Each row below is a small network's average activation on inputs in which a field has the value named, seen along a few directions.
Related values have similar rows: they may be neighbours, one step apart, or belong to one group.
Random noise pushes rows far along 5 fixed directions. That doesn't count. These rows show it; they differ only by the noise:
[-143 71 12 60 -7 -92 33 -38 148 104 41 -63 1 73 16 56 19]
[197 -130 -159 103 -192 234 -116 -189 -257 112 -265 50 -38 108 124 -163 133]
[121 -213 -122 -53 -39 295 -313 -195 -228 -160 -344 162 -87 29 -82 -193 183]
[-87 94 -195 235 -150 114 266 -60 -138 186 54 188 137 231 46 -88 -136]
[-381 -67 16 -54 363 144 -239 160 36 -417 83 287 -35 -36 -453 -18 115]
[137 -94 178 25 -9 -274 -488 -59 175 219 -158 -451 -219 -268 362 241 529]
[-150 -90 237 -86 241 26 -223 185 264 -90 79 -371 -254 56 -265 22 227]


Values of Zite:
b1: [335 -170 -131 -29 -146 -38 190 -245 -250 98 -111 74 50 -126 318 31 227]
b8: [60 -36 -45 -91 -142 -352 312 -200 39 -191 228 416 202 -22 -72 102 -259]
b6: [1 109 144 -122 -289 -311 60 -434 325 221 -225 -224 164 -152 245 -51 -94]
b12: [66 189 -81 -353 36 23 -109 -135 5 -169 -183 170 194 174 -32 -249 -187]
b5: [64 180 -52 140 135 207 -259 196 -193 -187 16 207 5 -57 -16 -135 23]
b4: [-359 328 -150 174 -33 -134 855 118 77 296 413 416 364 206 -215 171 -689]
b11: [-117 65 51 29 -32 -131 11 0 242 86 8 -116 -45 34 19 104 3]
b2: [263 -80 152 -337 -236 -59 108 -120 9 -166 -44 -346 -205 -101 84 34 41]
b9: [38 -224 -49 245 245 210 86 303 -281 -6 196 -9 -145 120 -155 35 -143]
b10: [36 323 -208 -11 -245 90 180 -126 -12 -35 -36 268 233 139 -72 -262 -522]
b7: [21 -6 20 -188 -187 86 181 -65 240 57 -228 -347 14 211 -21 -135 -125]
b3: [223 -112 -60 -171 -164 274 363 -244 -150 133 -265 88 -25 217 75 -187 -559]
The values of Zite form 4 separate groups.
Question: Which other values are in the same group as b10? Give them in the order they are listed.
Answer: b12, b5
Question: Which other values are in the same group as b8? Give them in the order they are listed.
Answer: b1, b2
Question: Which other values are in the same group as b9? Give them in the order they are listed.
Answer: b4, b3

Values of Vut:
n10: [-89 29 270 -612 467 69 -326 301 160 -875 185 -41 -454 -395 -614 261 195]
n11: [444 233 59 -64 36 -72 -174 209 124 564 -190 -495 -81 261 211 -136 -39]
n7: [-48 -439 -15 84 -70 -92 47 -323 112 77 -186 184 -77 -19 -61 166 -68]
n1: [-171 428 -102 -42 -61 -61 -52 -144 58 -64 -189 151 136 -276 -39 132 -582]
n9: [-27 -261 49 112 -138 -197 245 -18 -166 361 92 -198 -86 -351 416 503 317]
n8: [267 209 -204 -656 -319 269 696 -437 -35 -591 -156 477 317 748 -466 -823 -959]
n6: [-183 56 -4 408 54 -469 -504 118 129 395 100 -20 248 -158 528 184 594]
n5: [-543 44 -370 198 -56 364 -386 -358 -161 -467 -177 977 164 -176 -286 -42 26]
n4: [113 226 -53 -245 -551 102 -185 -585 141 64 -592 -355 62 62 314 -420 128]
n12: [71 -152 -37 -48 -561 -356 376 -447 230 151 67 -71 146 139 275 71 129]
n3: [-164 -170 88 432 543 467 74 655 -439 109 205 69 -106 148 -308 -79 -269]
n2: [453 -341 102 -61 434 473 412 454 -217 -148 297 -280 -224 481 -482 -392 -84]
The values of Vut form 4 separate groups.
Question: Which other values are in the same group as n9? Give them in the order they are listed.
Answer: n7, n12
Question: Which other values are in the same group as n10? Give them in the order they are listed.
Answer: n8, n2
Question: Which other values are in the same group as n11? Give them in the order they are listed.
Answer: n1, n3

Values of Pobef:
z1: [151 2 -206 329 -672 -136 -256 -502 -191 457 -416 213 325 -26 849 -58 386]
z15: [35 -520 -39 -414 252 251 -110 -451 66 -437 -414 544 -183 107 -567 -71 -213]
z16: [-517 -145 144 346 398 563 172 646 -68 144 428 -171 -200 341 -714 -81 -235]
z10: [-126 85 161 -283 385 22 238 249 157 -349 449 -89 -43 -97 -484 110 26]
z14: [-559 383 -262 381 120 -188 -291 105 26 150 21 306 207 -335 239 340 69]
z5: [-265 133 197 -571 492 68 -241 335 90 -831 157 114 -104 -83 -645 -13 153]
z8: [27 -444 215 -341 11 377 585 -60 156 -207 65 -457 -364 628 -601 -385 -159]
z2: [144 281 -339 -204 -41 62 -171 -587 -152 -243 -550 679 360 34 -51 -289 -533]
z4: [-13 -10 -204 -129 30 -600 114 -421 208 -140 -215 487 165 -556 191 423 -288]
z9: [50 422 -31 161 -308 103 396 148 25 185 413 -177 141 457 76 -172 -260]
z3: [864 -612 47 -477 -127 493 -576 -443 -490 -312 -963 -331 -460 -51 93 -324 -43]
z12: [-284 145 147 -23 114 -211 -293 282 256 -251 202 -55 -17 -104 -27 -48 478]
z11: [-62 -378 325 -388 -207 -69 -592 -560 471 -228 -506 -232 -360 -204 -88 51 294]
z7: [-400 356 -226 -166 -26 -32 350 -112 296 -124 -150 444 466 389 -391 -306 -750]
z6: [-2 328 -322 709 198 271 510 846 -763 400 647 393 334 64 228 -63 -243]
z13: [217 -174 150 42 -109 -266 205 24 64 110 375 -234 -58 -179 189 182 322]
Each value of Pobef is a pair of two hidden parts, and every pair occurs once (2 first parts, 8 second parts).
Question: Changing only the second part turns z13 into z9. z4 has the same second part as z13; what does that change turn z4 into?
Answer: z2
Question: Changing only the second part turns z6 into z14. z5 has the same second part as z6; what does that change turn z5 into?
Answer: z1
Question: Changing only the second part turns z7 into z16. z12 has the same second part as z7; what does that change turn z12 into?
Answer: z11
